Each row below holds a small network's activations on one input, seen along a few directions.
In each table, some parts of the input vary, and every possible input appears once, in random order.
Descriptions start from the smaller parts, as in this example, which fits no table here: one of 3 separate values, together with either a single point or one of 9 places along a line or (one of 4 places along a line, together with one of 8 places around a ring).
Shared parts are said once, and a part with two or three values counts as separate values.

Rows:
r1: -6; -32; 22; -18; 19; -25; -27; -9; -6; -11; -17; 2; -38; -2; 28
r2: 11; 4; -22; -21; -33; 32; -1; 12; 42; -6; 30; 1; -5; -7; 5
r3: -5; -8; 12; -22; -12; 20; -17; 1; 20; -38; -4; -6; -50; -11; 15
r4: 17; 65; 45; 12; 20; -23; -8; -49; -87; -8; -36; 60; -22; -63; -9
r5: -9; -4; -9; -8; -21; 43; 3; 16; 44; -7; 33; 6; -9; -9; -5
r6: -2; -9; 20; -33; 42; -27; -14; 26; -6; -4; -2; 7; -35; 10; 9
r7: 19; -13; 21; -29; 33; -29; -15; 3; 4; -1; -3; -12; -41; 3; 23
r8: 1; -19; -15; 28; 10; -14; 2; 12; -5; 17; -1; -23; 35; 36; -26
r9: 8; -9; -25; 19; -31; 15; 26; 2; 24; 4; 33; -22; 33; 16; 3
r10: -2; -14; 18; -29; 19; -28; -14; -3; -4; 0; -17; -11; -50; 4; 24
r11: -1; -27; -9; 31; 16; -4; 17; 16; 6; 33; -1; -37; 29; 16; -7
r12: 15; 64; -7; 60; -8; -7; 19; -45; -84; 23; -34; 32; 52; -51; -27
r13: -3; -28; -19; 27; -9; -13; 16; -1; -4; 21; -18; -46; 24; 14; -2
r14: -12; -6; -25; 15; -22; 18; 26; 24; 13; 1; 34; -4; 39; 22; -11
r15: -5; -27; 4; -13; 24; -40; -6; -11; -6; 28; -37; -15; 9; 18; 22
r16: -4; -3; 14; -27; 11; 22; -18; 30; 17; -41; 11; 12; -35; -5; 0
r17: -12; -10; -27; 20; -46; 16; 27; -4; 17; 5; 20; -22; 24; 16; 5
r18: -3; -18; 5; -15; 25; -41; 10; -11; -2; 25; -35; -32; -3; 20; 12
r19: 4; 85; -12; 51; -45; 20; 25; -48; -64; 5; 6; 49; 52; -51; -20
r20: -3; -23; 12; -11; 50; -39; 11; 12; -5; 7; -21; -17; 12; 22; -9
r21: -5; -36; -21; 29; -11; -11; 1; -1; -7; 24; -19; -29; 37; 12; 8
r22: 13; 85; 30; 13; -14; 20; -14; -37; -60; -33; -21; 67; -20; -76; -11
r23: 4; 90; -3; 21; -46; 36; 0; -43; -45; -18; 3; 68; 15; -77; -24
r24: -6; -7; 6; -29; -15; 21; -34; 7; 16; -21; -6; 14; -38; -9; 31
r25: 19; -18; -22; 17; 3; -14; 13; 11; 3; 34; -5; -43; 34; 18; 3
r26: 16; 62; 27; 27; 29; -34; 17; -59; -85; 16; -55; 42; 24; -47; -20
r27: -2; -24; -18; 22; 15; -11; 15; 27; -7; 17; -4; -28; 39; 20; -17
r28: 16; -8; 14; -23; 2; 20; -18; 7; 27; -38; 10; -6; -41; -11; 14
r29: -1; -22; 34; -16; 45; -18; -11; 8; 6; -2; 1; -6; -45; 2; 13
r30: -2; -26; 21; -2; 52; -31; 13; 0; 7; 23; -18; -27; 2; 19; 1
r31: -14; -9; -33; 12; -49; 17; 10; 2; 12; 21; 18; -2; 36; 19; 20
r32: -8; 3; -15; -10; -27; 33; -12; 12; 34; -23; 34; 20; -3; 11; -24
r33: -3; -7; 22; -19; 13; 29; -16; 18; 29; -26; 13; 2; -46; -8; 10
r34: -11; -9; -16; 23; -21; 25; 28; 13; 26; 17; 36; -13; 29; 19; -1
r35: 17; -26; 13; -6; 41; -41; 11; -10; 5; 10; -21; -35; 6; 16; 5
r36: -8; 8; -27; 11; -28; 14; 11; 14; 15; 15; 36; 4; 34; 42; -14
r37: 1; -9; 10; -14; 44; -42; -4; 2; -3; 21; -18; -9; 8; 42; -12
r38: -1; 1; 17; -21; 7; 20; -32; 14; 19; -41; 13; 17; -40; 11; -10
r39: -11; -1; -18; -16; -23; 35; 1; 28; 32; -23; 31; 15; 1; -5; -15
r40: -11; -5; -20; -11; -47; 34; 2; 0; 35; -19; 17; -2; -14; -11; 0
r41: -12; -5; -26; -19; -49; 34; -15; 6; 31; -3; 15; 18; -1; -9; 16
r42: 1; -5; 23; -28; 38; -29; -28; 10; -4; -4; 1; 11; -39; 26; 0
Changing only one part turns r14 into r39. The same change can be made to r36. Which row results?
Answer: r32
What is each input in this table made of?
Answer: one of 6 places around a ring, together with either a single point or one of 6 places along a line
A walk changes only the place on the ring of 6. It starts at r41 and steps to r24. List the rest of the walk in order.
Answer: r1, r15, r21, r31
A walk changes only the place on the line of 6. It starts at r15 and steps to r18. List the rest of the walk in order.
Answer: r35, r30, r20, r37
Which other rows does r7 become when the place on the line of 6 takes its other values? List them by row number.
Answer: r1, r6, r10, r29, r42
List by row number the other rows that have the place on the ring of 6 in common with r16.
Answer: r3, r22, r24, r28, r33, r38

Rows:
r43: -18; 22; -60; 44; -56; 38; 30; 39; -1; 71; 33; -8; 69; 10; -3
r44: -7; -24; 45; -4; 95; -77; 41; -1; -47; 23; -24; -8; 0; 7; 13
r45: -16; 36; -35; -2; -73; 84; -16; 46; 27; 18; 51; 31; -5; -21; 15
r46: -30; -69; 21; -47; 26; 15; -47; 33; 80; -25; -1; -18; -59; 40; 0
r47: 26; 37; 25; 79; 31; -20; -12; -36; -91; 14; -55; 7; 41; -26; -30
r48: -29; -84; -5; -2; 45; -27; 1; 24; 50; 29; -21; -56; 15; 71; -18
r49: -25; 45; -36; 47; -70; 4; 42; -44; -35; 15; 28; 35; 76; 24; -29
r50: 2; -7; 71; -48; 75; -32; -31; 5; -13; -9; -14; 31; -71; -14; 47
r51: 4; -11; -47; 19; -18; 35; 71; 42; 53; 11; 46; -54; 74; 42; -19
r52: 7; -80; -36; 21; 9; -13; 34; 31; 48; 6; 52; -66; 32; 52; -24
r53: -4; -52; -1; -32; 60; -82; -16; 34; -18; 24; -39; -42; -1; 80; 8
r54: 14; 62; 0; 0; -31; 37; -43; -33; -29; -37; -13; 89; 11; -78; -20
r55: -8; -28; -7; -24; -63; 18; 8; -39; 14; -36; -30; -25; -61; -62; 62
r56: 12; 6; -20; -23; -41; 76; -3; 50; 91; -22; 57; -13; 3; 21; 16
r57: 26; 53; 48; 35; 17; 25; -60; -31; -64; -40; -34; 46; -34; -57; -12
r58: -13; -39; 24; -75; 44; -42; -39; 44; 8; -51; -13; -3; -81; 42; 11
r59: 14; 46; -21; 43; -18; -6; 3; -39; -59; 18; -33; 47; 86; -47; -38
r60: -24; 60; -15; 4; -84; 46; -4; -38; -4; -39; 48; 76; 1; -7; -10
r61: 28; 56; 33; 7; 63; -63; 49; -40; -56; 37; -34; -7; -2; -25; -30
r62: -2; -39; -31; 19; -48; -27; 28; -48; -10; 38; -55; -67; 21; -26; 60
r63: 7; -64; -9; -23; -11; 27; -15; 40; 79; -48; 70; -27; -42; 22; -6
r64: 37; 75; 56; -38; 48; -16; -22; -38; -24; 3; -20; 33; -72; -48; 5
What is each input in this table made of?
Answer: one of 2 separate values, together with either a single point or one of 10 places around a ring
Which other rows does r54 become when the choice among 2 separate values takes its other values? List them by row number.
Answer: r59
List by row number the other rows that have the choice among 2 separate values in common with r53.
Answer: r43, r44, r47, r48, r49, r51, r52, r59, r61, r62

Rows:
r65: 5; 12; -3; 3; -15; 9; 7; -16; 8; -5; 9; 3; 3; -7; -3
r66: -3; 15; -12; 10; -17; 6; 10; -3; -5; 8; 10; 8; 20; 2; -6
r67: 1; 3; 15; -7; 13; -7; -14; -6; -9; -15; -7; 14; -16; -4; -5
r68: 0; -1; -11; 13; -23; 3; 3; -19; -3; 4; -6; -4; 15; -5; 4
r69: 8; 14; 11; 5; 19; -4; 5; -1; -13; 1; -4; 5; 0; -11; -10
r70: 1; 10; 11; -2; 15; 0; -4; 9; -16; 1; -9; 7; -13; -18; 5
r71: 4; -1; 5; 9; 7; -17; -1; -17; -19; 6; -22; -4; 6; -7; 2
r72: -5; 7; -4; 2; -13; 19; -8; 8; 3; -15; 11; 16; 0; -5; -10
r73: -2; 11; -6; 0; -15; 19; 1; 8; 0; -2; 6; 7; -3; -17; 6
r74: 2; 11; 7; 0; 10; -20; 4; -16; -17; 7; -9; 7; 4; 3; -2
r75: -11; -80; -13; -32; 19; -8; -4; 52; 72; 10; 21; -60; -14; 68; 19
What is each input in this table made of?
Answer: either a single point or (one of 2 separate values, together with one of 5 places along a line)
Which other rows does r70 become when the place on the line of 5 takes its other values? List them by row number.
Answer: r67, r69, r71, r74
